A small network was trained on made-up records. Each row is its average activation on records with the value named, seen along a few directions.
Values that are neighbours, or in one group, have similar rows; names and order tell nothing.
In the rows, zero is written as 500.
Random noise pushes rows far along 5 fixed directions. That doesn't count. These rows show it; they differ only by the noise:
659	662	692	486	597	321	279	754	487	421	508	446	539	435	105	646	560	820	580
522	666	616	441	447	406	342	560	438	506	544	473	398	487	359	580	455	673	534
341	749	454	318	180	357	375	246	281	607	559	458	126	507	711	505	238	539	335
188	481	321	392	162	270	370	428	306	638	714	582	377	595	738	425	373	696	296
389	654	658	455	390	605	401	366	426	554	601	553	340	589	538	600	457	569	577
484	616	684	494	492	656	411	271	436	417	484	520	417	560	526	628	524	576	432
734	784	769	445	539	744	479	586	625	548	415	373	236	421	323	504	358	274	859


Field Solot:
t8: 324	521	522	456	428	576	657	205	481	569	675	674	474	621	696	648	530	466	542
t4: 612	538	511	462	485	344	356	596	466	391	450	427	519	425	361	479	498	697	353
t1: 650	937	536	407	555	410	529	529	436	600	361	331	172	336	389	635	329	281	729
t9: 390	722	387	366	199	479	546	492	502	686	648	474	173	569	601	396	260	355	673
t6: 394	407	554	559	428	874	583	373	616	598	573	608	470	659	697	385	575	272	782
t2: 556	462	315	527	646	332	622	576	459	429	321	447	575	437	450	519	487	479	396
t5: 601	481	561	454	574	308	545	719	564	627	660	528	586	441	288	559	489	529	753
t3: 212	187	236	591	473	198	518	838	458	740	701	604	764	526	556	411	610	606	544
t7: 434	362	423	579	582	499	629	685	577	652	460	514	560	437	471	415	438	288	722
Solot is arranged as 3 separate groups.
- Which other values are in the same group as t6? Give them in the order they are listed. => t4, t9
- Which other values are in the same group as t8? Give them in the order they are listed. => t5

Field Pesi:
f1: 325	515	485	495	348	667	430	279	412	493	555	550	388	650	776	479	525	530	403
f8: 647	522	670	485	568	425	293	567	458	362	449	428	541	438	326	548	531	765	304
f5: 578	532	560	506	604	732	658	68	493	238	329	530	522	521	721	651	602	454	170
f6: 340	629	668	498	527	488	455	249	390	497	678	632	496	635	416	804	582	678	563
f9: 544	488	706	556	611	868	630	385	622	460	534	624	540	587	483	571	595	327	725
f3: 584	564	772	616	821	640	526	303	486	498	359	510	598	473	395	800	691	444	691
f7: 503	202	359	574	439	623	563	519	645	431	443	490	668	522	562	225	490	395	395
f2: 641	925	633	380	355	376	303	588	431	595	503	345	163	409	277	542	343	507	724
f4: 506	656	446	487	639	283	530	555	377	471	346	430	439	384	392	678	425	556	410
Pesi is arranged as 3 separate groups.
- Which other values are in the same group as f6? Give them in the order they are listed. => f5, f9
- Which other values are in the same group as f1? Give them in the order they are listed. => f8, f7, f2
